A small network was trained on invented records. Each row is its activation on one of them, seen along a few directions.
Each row is followed by the record's values for the fields H, F, G, M.
A field that a record lacks is written none.
The largest differences between rows may come from other fields.
Random noise pushes rows far along 11 fixed directions. That doesn't count. These rows show it; they differ only by the noise:
-733,-333,-411,197,-236,126,-151,-10,-475,228,516,73,-193,-886,532,-122,-181,-314,296,-339,3,-283,64,-42,92,-195,324,-324,-39,-454
-297,-184,-71,-460,259,-106,89,-34,-153,-181,-273,23,172,70,205,75,14,-199,-22,-95,194,96,-16,-4,-132,-136,-118,167,43,-101
68,306,192,151,421,-17,365,-177,174,-370,54,54,76,2,-5,117,132,-43,224,-166,-307,39,-69,-45,-147,41,-148,141,-322,-96
-320,33,22,310,-554,-345,38,-408,150,371,-23,-42,-332,167,105,121,-279,-114,110,-44,-419,77,25,403,184,128,-126,0,-387,20
-76,9,-15,574,-671,-129,589,-358,303,453,430,93,-405,-146,282,-558,-560,-53,-272,-498,-441,-247,113,538,-325,-462,622,-380,-159,-332
-517,451,-361,14,581,202,-66,-188,-13,-548,-21,208,43,-658,203,-36,303,-244,173,-158,-344,-94,-315,-298,-95,14,-341,8,-161,-77
-514,-301,23,636,-138,-523,565,-622,-150,124,363,212,-9,163,-32,294,-420,-36,-57,-521,-125,-210,49,345,335,147,-4,298,-127,-100
31,-654,286,-528,-27,62,190,122,-460,162,-20,-288,129,305,284,-321,139,237,87,-227,264,-145,280,205,9,-217,234,-262,224,279
-471,-99,-46,316,8,99,30,-95,-193,68,357,39,-123,-373,295,70,6,-184,499,-210,-115,-154,59,-71,269,90,63,-59,-318,-232
-352,-316,-75,-22,128,53,461,-598,-335,-27,146,62,-77,-94,477,-318,100,198,-42,-434,-307,-441,116,403,177,93,-236,-517,-61,606
-121,-247,119,-276,-166,123,195,65,-181,208,30,-187,-185,-138,583,-318,23,-51,261,-176,-95,-86,257,250,-133,-220,210,-479,-209,-12
89,0,807,-3,-12,-569,474,356,58,-162,-123,-391,-170,156,170,125,14,390,-112,130,-346,284,389,272,-328,-239,137,-418,-204,29
-280,-73,486,-738,334,-294,595,202,-208,-149,-645,-310,-31,272,805,112,254,-182,531,-202,-46,249,391,349,-142,-41,-217,-162,-562,44

329,0,-139,-515,55,392,-511,-33,3,-158,-158,-187,233,181,-93,-171,304,-29,87,225,262,113,-143,-54,-179,29,-116,-43,225,176	(H none; F f2; G g2; M m2)
356,603,-260,757,-256,210,-15,-387,773,136,294,434,-311,-115,-307,30,-380,-159,-257,312,-454,-20,-222,-58,-66,156,-144,28,-347,-117	(H h2; F f1; G g3; M m3)
348,-249,-94,-455,-20,577,-389,157,-45,33,167,-144,-44,-294,473,-21,173,-165,369,408,240,47,189,-79,-200,59,25,-545,-199,-111	(H none; F none; G g2; M m2)
-47,102,440,51,653,348,184,267,256,-487,-3,92,94,152,10,-75,257,129,40,380,239,129,117,-397,-6,-77,-56,-139,-45,21	(H none; F f2; G g5; M m3)
187,380,13,-41,13,79,-135,426,-49,139,-185,-65,38,111,-276,42,156,-247,485,-66,48,106,-151,-232,174,85,-52,506,-127,-156	(H h1; F none; G g5; M m2)
-214,-223,15,235,-354,-367,-122,230,4,78,48,-22,77,154,-339,82,-330,56,-502,40,471,84,77,-26,-56,-214,420,218,498,-323	(H none; F none; G g3; M m3)
580,235,-29,-100,-14,98,-311,194,90,-60,79,-178,14,-309,-169,49,171,168,88,135,-348,83,-127,-146,-221,41,12,-91,-35,-1	(H h1; F none; G g2; M m3)
-295,92,500,-33,-140,-399,-507,529,-38,-75,-325,-432,10,256,-249,438,256,122,354,398,99,448,73,-201,225,115,-21,320,-56,-106	(H h3; F f3; G g4; M m2)
288,-515,91,-245,237,298,-172,569,-381,9,367,-37,193,-338,20,150,-44,7,130,173,492,-4,191,-465,-103,-226,372,-84,229,-367	(H h3; F none; G g3; M m1)
110,-117,306,-338,34,-457,109,248,-89,133,-422,-74,6,492,60,831,-202,-312,335,297,246,496,250,59,111,266,-370,439,-451,-217	(H h1; F none; G g4; M m1)
-71,-255,26,48,-214,-22,-469,257,11,312,98,-130,42,-10,-107,298,-46,-8,235,230,187,82,-9,-231,357,159,215,291,-34,-247	(H h3; F none; G g2; M m3)
-494,559,-282,156,-715,-294,-615,237,370,285,-410,-150,-340,-195,-292,-518,-41,69,-455,93,-468,84,-389,-9,5,-323,206,100,270,15	(H h1; F none; G g2; M m2)
227,112,230,259,502,281,-70,144,153,-512,441,103,54,-397,-36,424,98,-36,221,469,-2,178,95,-457,-227,98,-126,-203,-250,-315	(H none; F none; G g4; M m3)
330,449,-361,-182,-233,296,-356,-100,226,94,-308,9,-10,168,-223,-193,132,-229,76,12,-22,48,-260,28,-136,108,-144,227,20,90	(H none; F none; G g3; M m3)
-15,-146,-21,-265,227,-247,439,23,-13,-165,-174,247,-72,-126,332,252,-364,-139,-509,193,205,121,266,139,-351,-165,-177,-337,-26,-105	(H h1; F none; G g5; M m1)
377,194,-99,-139,173,18,258,-191,159,-64,-81,57,146,44,-112,-251,35,56,-134,-364,-345,-122,-233,63,-199,-93,9,249,12,60	(H h1; F none; G g2; M m3)
619,-85,254,-56,254,-303,339,165,-545,-137,320,-125,350,-85,-592,82,-44,262,-84,-589,-230,-36,-148,-54,-448,-397,288,399,428,-208	(H h4; F none; G g1; M m1)
105,374,-106,86,417,261,84,26,343,-245,29,175,63,-191,25,-4,176,-151,189,20,-137,-95,-186,-305,57,130,-94,207,-302,-142	(H h1; F none; G g2; M m2)
-484,-181,-38,-167,-435,-229,21,170,318,363,-347,7,-204,193,296,-353,-300,-7,-483,142,84,16,70,143,50,-339,320,-63,69,-87	(H h4; F none; G g2; M m3)
-100,106,36,-18,-291,-17,-330,441,-129,180,-55,-261,-270,-302,277,84,176,11,316,235,-46,56,194,-4,194,168,18,-321,-193,38	(H none; F f3; G g2; M m2)
-656,92,-254,-71,1,-415,33,-356,-196,-203,-323,93,-1,-88,89,77,2,-154,-173,-237,-99,67,-146,246,-24,23,-354,88,123,94	(H h4; F f1; G g3; M m3)
-379,299,-77,454,-138,-183,21,-71,71,33,84,237,-221,-201,-243,-39,-217,-57,-236,-7,-310,1,-186,-39,23,-166,-52,58,21,-99	(H h4; F none; G g5; M m1)
77,288,-53,-644,-85,-303,-325,30,-502,-163,-531,-407,60,-51,-90,-67,410,0,196,-236,-367,266,-206,272,-386,-102,-371,19,223,270	(H h1; F f1; G g3; M m1)
-316,235,-173,-21,-30,-317,-312,77,-423,-57,-64,-192,36,-449,101,560,131,-357,714,-241,-187,202,-113,-38,25,197,-177,321,-276,-402	(H h3; F f1; G g3; M m1)
185,-179,111,-116,-111,-158,741,-417,16,161,-109,-21,61,426,126,-608,-130,284,-465,-589,-169,-337,52,592,-192,-263,243,-195,235,422	(H h3; F none; G g5; M m1)
-207,207,117,332,32,-326,84,-77,-190,-248,218,-89,-182,-647,4,25,6,258,-191,-127,-667,-26,-26,84,-248,-154,-76,-438,34,56	(H h2; F none; G g1; M m1)
211,-2,-330,-197,-32,-79,247,-482,165,19,-127,251,129,250,125,285,-312,-461,-62,-149,242,89,-42,310,-229,122,-160,317,-160,-274	(H none; F f1; G g2; M m2)
440,-143,240,-173,-173,-230,117,48,-414,180,-13,-311,18,204,-204,-28,69,372,-43,-214,-274,-64,76,252,-61,-18,-11,-107,195,404	(H none; F none; G g1; M m1)
203,-141,-279,154,387,397,37,-477,237,-255,261,407,313,265,-345,3,-102,-148,-193,29,393,-115,-224,-230,44,144,-101,348,208,-59	(H none; F none; G g3; M m1)
-8,-158,260,-9,-130,106,92,459,112,415,-77,47,-129,405,188,311,-189,-424,620,220,555,207,324,-145,353,118,161,322,-505,-469	(H h1; F none; G g1; M m1)
-182,-242,73,-329,17,-161,-205,-66,-294,-74,-210,-157,86,113,-17,91,170,126,22,55,10,85,-8,93,67,63,-265,-34,135,300	(H h1; F none; G g3; M m3)
379,219,-1,-139,190,367,15,338,24,-33,184,4,53,-295,-91,-287,2,-194,239,-160,-126,54,-154,-339,-473,-475,366,123,-11,-544	(H h4; F none; G g1; M m1)
464,212,368,456,112,396,20,220,411,-182,397,-130,136,127,-317,-338,236,310,177,-37,39,-98,-2,-303,-23,-97,503,51,42,-101	(H h2; F f2; G g4; M m2)
-228,143,59,192,-304,-102,406,-280,378,425,-267,183,-177,600,65,-113,-294,-317,192,-250,-36,35,-3,294,242,16,63,434,-425,-147	(H h4; F none; G g5; M m3)
131,148,-44,45,145,510,-225,467,33,-83,360,13,9,-628,129,-151,34,-291,424,19,153,75,-2,-441,-383,-372,515,-92,-71,-759	(H h3; F none; G g5; M m3)
-12,-191,-239,-291,-192,134,-262,-76,164,142,-62,36,-228,-270,509,160,-207,-159,-128,527,63,158,182,122,-148,45,-184,-577,-245,-16	(H h1; F f2; G g2; M m3)
-58,-246,-131,-93,231,59,388,-172,-431,-118,134,59,190,-47,158,-181,71,55,-45,-516,219,-294,78,168,4,-39,57,-71,262,177	(H none; F f2; G g1; M m2)

Here are new rows. What are their fields?
411,-25,260,-624,166,230,-430,435,57,-125,-268,-277,190,275,-85,112,294,-57,317,464,310,358,20,-269,-199,-77,-42,123,-11,-161	(H h1; F f1; G g2; M m2)
153,-142,289,-44,-172,-161,-786,489,-182,101,-14,-370,117,181,-532,446,240,304,239,536,61,215,-24,-387,424,290,-119,319,119,214	(H h2; F none; G g4; M m2)
213,92,-14,374,86,333,-28,60,-81,-164,644,-130,-57,-720,178,-255,223,230,189,-121,-308,-318,47,-79,-123,16,284,-590,-36,-20	(H none; F none; G g2; M m2)
784,-229,107,-128,-224,-143,-63,-204,-440,130,240,-312,229,164,-298,394,63,119,467,-288,-138,47,17,257,-135,239,-69,180,-28,89	(H h3; F none; G g3; M m3)
282,-142,241,106,333,99,311,-273,178,-140,193,142,107,202,40,352,-102,-44,193,121,-4,43,128,-34,8,202,-213,77,-392,-63	(H h2; F none; G g3; M m3)
873,429,218,-98,10,342,-256,367,-159,-119,75,-383,101,-8,-273,-70,570,166,624,-57,-126,55,-7,-77,-220,174,53,-41,-23,132	(H none; F f1; G g3; M m3)
-398,-123,81,-129,-199,-398,-351,-213,-234,132,-415,-290,135,524,-268,197,226,237,126,-115,-70,86,-134,131,522,306,-292,465,156,503	(H h3; F f2; G g4; M m3)
-284,-10,54,238,-540,-159,-287,455,-310,360,126,-333,-134,-300,-50,-270,69,110,243,-375,-39,-106,25,-12,152,-211,621,25,219,-224	(H h3; F none; G g3; M m1)
-285,447,-398,-58,226,204,-438,-68,425,-73,-366,146,175,29,-201,30,205,-268,239,-4,-104,42,-508,-436,303,179,-147,769,-166,-156	(H h3; F none; G g2; M m3)
-341,-405,-89,14,-98,-24,-71,140,-194,186,162,142,-36,-208,199,196,-276,-256,38,121,422,50,172,-81,63,-83,136,-9,33,-397	(H h1; F f1; G g3; M m3)
501,421,-245,452,36,327,31,-296,641,53,295,475,-222,-210,-262,83,-371,-175,-230,388,-394,24,-209,-188,-173,57,-204,-6,-349,-153	(H h1; F none; G g5; M m3)
-30,-246,260,-355,-198,-194,197,305,-76,149,-279,-162,-23,309,131,-218,-118,-24,-202,-8,241,162,189,221,-244,-351,257,-87,168,-87	(H none; F none; G g3; M m1)
636,35,355,-164,66,410,25,206,187,-159,235,-331,-69,-181,362,-178,262,157,337,252,-128,56,283,51,-405,-46,219,-698,-306,-41	(H none; F none; G g2; M m2)
-127,-271,251,-207,-90,-152,-202,369,-227,185,-176,-261,83,243,-126,33,91,140,139,55,193,117,51,-129,267,-48,155,199,191,34	(H h3; F none; G g5; M m1)
-109,214,-279,-107,33,-227,246,-474,-184,-145,-144,-43,20,-193,157,-141,76,-69,-30,-545,-441,-160,-181,363,-213,27,-200,-45,6,196	(H none; F none; G g3; M m1)
-17,-12,118,16,527,-278,220,106,-178,-437,143,20,108,-441,81,337,128,237,-199,85,-233,-73,38,-105,-45,115,-263,-217,-27,130	(H h1; F none; G g2; M m2)
69,188,374,-18,120,-135,1,864,-152,-65,-156,-135,18,108,-186,260,94,-107,278,209,423,278,202,-326,35,-72,148,267,8,-345	(H none; F none; G g5; M m2)
-392,94,-70,285,47,-123,-139,-205,-386,1,148,-32,-34,-299,-9,377,175,-180,694,-303,-313,-42,-103,-23,404,398,-305,280,-353,-44	(H h4; F none; G g3; M m3)
